A small network was shown many inputs. Here are its activations along a few directions, one row for each input.
Each table varies a few parts of the input and shows all the possible inputs, shuffled.
A made-up example of a description, with smaller parts first: values(2) and (point or line(11) or (line(6) and ring(8))).
Shared parts are said once, and a part with two or three values counts as separate values.
In the rows, zero is written as 128.

Other details of the inputs shift rows strongly along three fixed directions, in all tables alike. That doesn't count.
These rows show it; all are for the same input, with only those details redrawn:
[118 125 149 155  97 118 117 138 111 126 119 111 115 129]
[126 114 127 134 147 131 153 118 137 141 118 114 118 138]
[115 126 151 153 100 116 116 140 110 123 120 109 115 133]
[163 131 155 117  52 146 104 107 153 154 146 160 138 102]
[148 128 154  87 129 134 128 101 172 141 156 150 134 148]

A family of inputs:
r1: [123 122 119 129 149 146 157 122 119 140 137 117 114 137]
r2: [113 131 156 149 111 110 109 153 114 118 119 104 114 135]
r3: [127 126  99 129 148 140 159 125 116 116 129 128 141 138]
r4: [125 115 126 130 149 138 156 116 122 139 127 119 116 136]
r5: [133 118 104 130 144 124 157 121 125 119 114 128 142 143]
r6: [148 151 144  76 142 144 120 110 162 139 162 148 129 130]
r7: [130 148 114 149 101 129 112 148 108 108 108 129 135  98]
r8: [126 132 115 124 158 148 144 123 121 138 129 115 110 127]
r9: [133 121 108 132 151 124 150 131 140 117 107 124 145 133]
r10: [129 129 124 126 160 134 143 133 141 137 114 114 112 118]
r11: [130 121 127 129 156 131 145 132 145 139 113 112 115 124]
r12: [127 136 120 125 162 139 143 130 134 137 119 116 109 119]
r13: [157 136  85 160  65 167 126 125 103 141 105 145 143  62]
r14: [130 141  98 123 159 135 146 130 125 114 116 124 139 122]
r15: [124 125 142 152  92 122 121 137 103 132 121 115 113 126]
r16: [162 132 155 117  53 145 103 108 153 153 147 160 137 103]
r17: [139 142 142  73 133 154 126 104 151 141 167 151 130 142]
r18: [143 146 122  72 132 148 128 107 148 117 159 163 157 144]
r19: [129 119 106 129 148 131 158 119 119 115 119 131 143 137]
r20: [131 126 121 158  85 122 123 136 111 113 107 128 144 115]
r21: [134 125 107 129 155 125 146 134 143 115 105 124 142 125]
r22: [128 143 122 148 104 119 110 154 114 103 105 124 137 105]
r23: [ 70 124 179  95 160  49  21 153 122 115 200 159 124 176]
r24: [ 62 107 121 142 162  48  53 167  89  98 154 135 133 148]
- Changing only one part turns r18 into r17. The same change can be made to r20. Which row results? => r16
- What is each input in this table made of? => values(2) and (point or ring(11))

A family of inputs:
r25: [127 126 141 134 113 128 128 133 123 126 125 123 127 129]
r26: [124 129 125 136 116 120 120 136 125 126 126 128 135 128]
r27: [124 132 139 132 115 132 127 134 121 129 128 123 121 126]
r28: [133 116 104 135 153 126 151 122 136 141 116 129 131 120]
r29: [134 121 107 129 150 142 157 125 131 132 110 128 131 124]
r30: [132 130 141 139 114 128 127 130 124 125 126 120 124 130]
r31: [127 130 126 132 124 121 114 136 119 125 130 128 126 116]
r32: [127 127 133 132 111 125 129 133 124 118 122 125 129 129]
r33: [122 125 135 135 116 126 120 125 117 132 128 127 123 130]
r34: [127 122 128 137 118 114 119 133 125 123 127 131 128 124]
r35: [123 121 134 138 117 124 119 134 125 130 129 126 129 128]
r36: [133 130 133 136 111 125 128 131 126 117 123 122 126 131]
r37: [125 122 101 131 153 140 150 115 128 134 117 128 132 120]
r38: [120 127 132 136 119 128 118 135 123 133 132 126 123 126]
r39: [142 142 145  83 119 133 107 110 149 131 162 158 139 138]
r40: [127 111 110 135 151 139 150 121 136 147 120 123 125 125]
r41: [124 132 124 129 119 128 116 129 112 124 128 126 128 124]
r42: [131 116 100 132 153 138 148 126 133 137 114 131 134 124]
r43: [131 123 110 126 150 144 157 124 130 140 117 121 123 121]
r44: [142 133 149  88 115 125 110 106 155 128 158 156 145 145]
r45: [124 130 130 134 123 122 116 135 120 131 133 129 120 118]
r46: [125 130 129 133 124 121 116 137 119 130 132 129 123 118]
r47: [124 131 126 134 115 120 122 128 118 125 124 130 134 130]
r48: [123 131 127 136 125 121 116 135 122 120 129 132 131 115]
r49: [133 123 107 124 150 144 155 123 129 135 116 120 127 120]
r50: [154 135 129  85 151 148 145 101 169 142 152 148 132 138]
r51: [132 109 109 135 151 127 151 119 137 142 117 126 129 121]
r52: [121 130 128 133 119 128 117 136 121 131 133 126 123 124]
r53: [124 135 135 130 116 132 126 135 119 126 129 123 121 124]
r54: [124 130 124 131 121 128 114 137 119 125 130 125 130 122]
r55: [124 124 126 134 113 121 122 126 119 122 124 129 129 131]
r56: [124 122 126 136 114 121 120 135 126 123 126 128 131 129]
r57: [120 131 125 135 121 128 116 136 123 120 129 129 134 120]
r58: [121 132 129 131 118 128 119 128 114 130 131 128 121 126]
r59: [147 137 145  90 125 122 104 119 156 124 158 165 145 136]
r60: [133 137 132 137 114 124 128 133 124 120 123 123 131 130]
r61: [122 131 127 132 120 128 116 138 120 129 131 126 126 123]
r62: [126 130 125 133 119 126 118 131 114 121 122 134 133 129]
r63: [ 68 128 165 106 239  64 126 156 120  73 147  87 109 225]
r64: [149 133 125  83 151 149 146 102 169 133 148 154 146 132]
r65: [153 146 149  89 119 133 113 117 157 118 154 157 144 143]
r66: [133 139 130 131 118 131 122 134 119 119 127 120 125 124]
r67: [123 124 134 136 115 124 121 125 118 129 126 127 127 130]
r68: [123 121 131 137 115 121 120 133 126 127 127 125 133 128]
r69: [133 122 108 130 146 136 161 122 134 136 112 123 132 126]
r70: [120 130 132 134 117 128 119 127 116 132 130 128 121 128]
r71: [129 140 131 136 119 132 124 132 122 115 126 124 130 122]
r72: [132 130 137 138 112 125 128 130 125 122 124 120 128 130]
r73: [135 124 114 134 149 144 157 119 134 142 119 119 118 125]
r74: [125 123 137 138 121 120 117 132 123 133 130 129 122 122]
r75: [123 127 134 137 122 121 117 134 122 133 132 129 120 120]
r76: [131 139 133 132 118 132 124 134 119 124 128 121 122 125]
r77: [131 131 141 138 115 130 126 130 123 127 127 120 120 129]
r78: [127 126 138 133 111 125 129 132 124 123 123 122 131 129]
r79: [131 116 117 131 147 142 159 120 134 143 116 120 122 125]
r80: [130 125 117 127 154 135 141 120 152 146  92 115 119 116]
- What is each input in this table made of? => point or (line(5) and ring(11))
- Change only the ring(11) part in r26. List by row number the other rows that result. => r35, r38, r40, r42, r52, r54, r56, r57, r61, r68
- Start at r55 and move only the ring(11) part, one step at a time. The first step leads to r47. Which rows follow, in order? => r62, r37, r41, r39, r58, r70, r33, r67, r44

A family of inputs:
r81: [135 144 113 109 136 144 137 138 138 112 130 137 145 118]
r82: [125 145 150 152  71 137  83 155 119 137 119 121 114  84]
r83: [127 122 104 117 137 125 127 134 138 119 135 150 154 120]
r84: [103 112 100 183 149 136 187 137 102 116  60  68 116 125]
r85: [ 92 113 104 180 157 144 174 140  91 153  78  68  90 126]
r86: [142 113 138 130 142 112 123 121 149 143 128 140 129 122]
r87: [131 117 120 121 138 125 131 114 118 139 154 146 129 125]
r88: [136 137 119 163  68 113  88 151 100 117 134 145 137  91]
r89: [145 144 117 115 131 145 143 119 123 119 145 129 131 131]
r90: [138 125 104 123 138 124 129 123 126 123 150 147 142 125]
r91: [117 117 113 115 143 133 115 125 129 149 153 142 128 118]
r92: [119 170  99  84 144 141  95  86 117 125  81 141 133 122]
r93: [116 109 122 117 130 138 124 113 126 155 149 137 125 137]
r94: [ 83 138 183 147 108  62  63 182  99  62 125 104 139 172]
r95: [132 109 135 127 130 129 138 107 125 143 143 146 123 140]
r96: [ 99 135 169 118 185  61  97 155 133  73 143 106 128 203]
r97: [143 134 134 116 131 138 137 132 155 118 110 125 145 127]
r98: [145 139 139 121 144 132 132 129 146 131 129 132 119 112]
r99: [145 140 162 152  57 122 107 144 114 129 110 119 111  97]
r100: [155 136 135 117 123 128 145 123 152 123 115 120 126 135]
r101: [ 99 131 170 110 173  57 108 152 132  73 139 103 123 210]
r102: [119 107 138 124 128 124 123 106 152 154 131 127 121 133]
r103: [116 111 133 121 127 130 127 112 139 162 137 133 124 140]
r104: [ 71 135 164 106 195  73  81 166 128  94 158 110 112 186]
r105: [134 132 143 116 140 141 120 129 156 148 122 118 117 120]
r106: [117 106 131 121 129 138 125 111 132 156 143 138 120 140]
r107: [106  99  86 195 154 116 178 134  88 135  79  86 115 136]
r108: [142 130 135 109 119 134 147 129 155 118 106 122 140 134]
r109: [116 114 116 115 137 135 119 118 126 152 153 138 126 126]
r110: [105 101  69 189 164 121 170 140  74 125  96  91 117 122]
r111: [127 129 147 117 126 144 133 110 152 147 126 113 112 130]
r112: [134 111 142 130 129 115 136 102 145 142 132 135 124 132]
r113: [124 119  96 190 166 127 172 150 105 121  65  71 107 116]
r114: [131 117 140 153  49 109 101 147 120 119 102 132 146 107]
r115: [137 143 120 112 136 141 135 140 148 114 121 135 144 118]
r116: [140 142 126 113 142 142 137 125 122 129 149 136 121 115]
r117: [127 110 134 124 141 122 111 125 156 155 127 132 126 122]
r118: [140 131 144 119 128 148 147 111 125 136 138 133 113 137]
r119: [134 128 144 109 128 137 131 126 156 148 118 115 111 127]
r120: [129 121 111 120 138 122 125 136 148 121 126 148 153 120]
r121: [ 95  90  90 190 151 116 177 133 102 123  65  82 125 128]
r122: [142 126 111 128 142 116 123 131 146 125 135 147 140 121]
r123: [133 136 134 114 117 146 153 119 139 125 120 127 143 145]
r124: [ 81 134 161 108 184  68  99 165 132  64 141 114 142 195]
r125: [150 135 147 122 141 131 133 125 149 135 123 126 119 119]
r126: [110 112 113 189 159 129 183 130  96 133  73  69  90 118]
r127: [134 123 117 123 147 118 123 127 132 137 148 151 128 113]
r128: [151 144 127 123 138 133 134 130 150 118 125 130 132 121]
r129: [125 116 107 115 128 132 135 121 125 122 141 145 155 133]
r130: [141 109 139 123 130 108 134 118 148 143 124 137 124 129]
r131: [138 139 126 114 134 139 136 136 152 113 116 132 145 120]
r132: [139 114 122 129 124 129 139 109 129 130 139 144 135 148]
r133: [132 138 116 107 126 151 145 125 125 114 136 131 145 131]
r134: [139 139 130 113 136 145 141 118 119 132 149 132 119 123]
r135: [138 117 114 125 126 129 138 111 123 130 146 142 140 145]
r136: [137 117 130 128 146 113 123 125 146 138 134 146 129 115]
r137: [146 147 113 115 137 143 139 127 126 116 145 133 133 123]
r138: [124 128 140 113 127 157 135 115 132 148 138 125 110 138]
r139: [133 142 113 107 132 149 141 132 128 112 136 135 146 122]
r140: [122 129 118 153  61 125  94 151  92 112 132 145 153  94]
r141: [128 121 141 161  59 123  99 131  84 136 140 141 124 107]
r142: [150 148 120 120 141 135 132 134 146 118 130 133 130 119]
r143: [146 136 131 121 122 148 149 113 129 123 134 130 125 146]
r144: [121 114 126 122 145 123 110 129 153 151 133 138 126 115]
r145: [139 134 136 116 130 147 146 113 119 136 145 131 118 134]
r146: [126 108 122 121 120 135 142 114 131 126 131 145 148 147]
r147: [146 139 123 118 124 148 147 115 123 123 141 128 130 143]
r148: [124 136 125 107 135 154 129 122 126 144 148 124 116 124]
r149: [125 114 124 121 118 127 143 115 138 132 125 140 153 147]
r150: [148 150 114 118 140 138 135 133 136 116 139 135 131 119]
r151: [128 140 129 112 145 144 118 137 149 144 133 128 115 111]
r152: [142 151 148 160  48 135 113 135 101 122 119 121 126 115]
r153: [141 145 126 116 146 137 133 131 132 129 143 137 119 110]
r154: [124 139 122 107 141 152 125 129 129 142 148 128 118 115]
r155: [122 115 149 153  58 112  85 144 121 149 114 125 118 101]
r156: [ 58 174 148 116 119  65  20 137  60  70  95 120 127 167]
r157: [132 120 117 121 144 123 127 121 121 137 154 150 130 117]
r158: [143 122 117 130 140 114 124 127 150 125 130 143 141 123]
r159: [145 147 153 164  47 129 109 130 113 115 113 114 123 107]
r160: [125 112 114 117 121 135 140 116 125 125 137 144 153 144]
r161: [133 130 131 113 118 155 151 118 131 119 125 132 139 145]
r162: [132 115 137 127 128 120 139 108 132 149 137 141 127 139]
r163: [129 143 137 147  47 149 113 142  90 112 122 126 141 112]
r164: [124 131 132 110 129 157 133 117 126 148 144 123 115 135]
r165: [118 120 113 117 146 128 111 131 139 149 147 143 126 113]
r166: [136 146 161 158  53 134 112 134  97 136 123 124 114 107]
r167: [126 142 122 109 145 147 121 135 139 142 142 129 116 111]
r168: [136 121 124 126 148 115 121 129 142 139 139 149 127 112]
r169: [144 143 133 118 146 134 131 133 142 131 134 136 118 110]
r170: [141 116 129 132 123 115 137 104 149 128 128 132 136 140]
- Changing only one part turns r88 into r150. The same change can be made to r168. Which row results? => r169
- Changing only one part turns r161 into r146. The same change can be made to r100. Which row results? => r101
- Changing only one part turns r114 into r108. The same change can be made to r158. Which row results? => r128
- What is each input in this table made of? => values(2) and (point or (line(4) and ring(11)))
- Change only the line(4) part in r88. List by row number the other rows that result. => r83, r127, r165
- Change only the ring(11) part in r93. List by row number the other rows that result. => r91, r102, r103, r104, r106, r109, r117, r144, r155, r165
- Start at r81 and move only the line(4) part, one step at a time. The first step leads to r150. Which rows follow, in order? => r153, r167
- Change only the values(2) part in r151. List by row number the other rows that result. => r104
- Change only the values(2) part in r93. List by row number the other rows that result. => r164

A family of inputs:
r171: [116 114 145 129 143 115 126 105 134 145 119 124 115 150]
r172: [129 126  68 203 112 144 152 146  66 131  98  95 111  90]
r173: [219 144 126  93  93 224 199  73 207 189 109 143 125  74]
r174: [133 147  98 184  36 133  89 159  77 113  82 123 142  68]
r175: [148 156 160 127  79 120  83 130 102 117 171 159 123 114]
r176: [113 121 126 120 162 124 117 153 140 140 146 124 116 116]
r177: [111 105 141 118 133 128 148 131 128 135 135 122 127 150]
r178: [139 116 138 134 144 110 143 125 127 134 148 123 110 144]
r179: [156 145 155 133  60 117  96 130 125 108 166 143 140 142]
r180: [120 128  74 190 119 129 143 146  80 118  55 106 129  71]
r181: [134 128 127 124 143 104 138 123 143 102 101 130 147 140]
r182: [133 122 136 126 146 105 138 124 137 114 106 135 137 140]
r183: [116 116 135 121 131 130 153 123 128 113 126 125 144 151]
r184: [117 119 124 127 133 123 125 110 140 135 119 112 128 162]
r185: [205 116  79 100 115 188 165  71 171 205 156 187 133  58]
r186: [143 127 132 138 143 112 149 117 127 112 139 126 127 146]
r187: [124 109 144 136 151 115 135 142 149 132 135 127 126 132]
r188: [123 134 118 110 157 114 120 135 129 122 117 132 127 124]
r189: [108 126 129 112 147 141 141 129 108 124 138 135 130 138]
r190: [110 136 121 117 153 126 114 108 125 132 121 124 121 136]
r191: [127 139 121 115 158 116 125 129 123 113 113 140 134 126]
r192: [125 115 123 134 141 122 133 147 155 122 136 115 139 144]
r193: [120 105 140 131 150 113 129 149 154 142 139 119 119 130]
r194: [121 151 154 106  67 138  89 134 110 105 155 154 150 121]
r195: [115 110 144 123 134 130 154 124 122 125 131 130 134 152]
r196: [117 132 120 124 161 126 122 145 140 118 138 127 132 118]
r197: [117 126 129 125 164 126 122 147 134 131 142 132 123 118]
r198: [118 131 109 123 154 134 121 152 141 121 143 120 135 130]
r199: [109 130 130 118 156 126 114 110 119 144 126 129 112 136]
r200: [138 177 156 105 145 168 151 135 135 117 116  89  96 132]
r201: [112 109 141 124 142 113 121 112 139 155 123 116 108 148]
r202: [ 98 109  89 190 118 137 126 134  76 171  76  92  90  79]
r203: [117 120 135 128 140 115 126 104 139 133 114 119 125 150]
r204: [137 134 168 132  69 111  82 148 148 113 152 145 146 113]
r205: [130 118 133 120 145 103 133 131 143 124 110 127 130 138]
r206: [109 132 109 110 137 149 139 134 115 114 138 123 143 150]
r207: [149 162 151 125  76 119  83 129 107 104 167 154 133 114]
r208: [135 128 116 123 136 113 136 130 144 104 106 123 150 152]
r209: [123 155 145 111  70 130  60 121 123 127 149 141 134 133]
r210: [142 121 141 140 146 112 149 118 122 124 144 131 117 146]
r211: [116 115 124 121 124 138 152 129 129 115 131 118 146 164]
r212: [104 122 126 107 145 139 136 135 114 134 142 127 123 136]
- What is each input in this table made of? => values(2) and (point or (line(4) and values(5)))
- Changing only the values(2) part turns r177 into r212. The same change can be made to r173. Which row results? => r200
- Changing only the values(2) part turns r208 into r174. The same change can be made to r183. Which row results? => r194
- Change only the line(4) part in r209. List by row number the other rows that result. => r190, r199, r202
- Change only the values(2) part in r193. List by row number the other rows that result. => r176
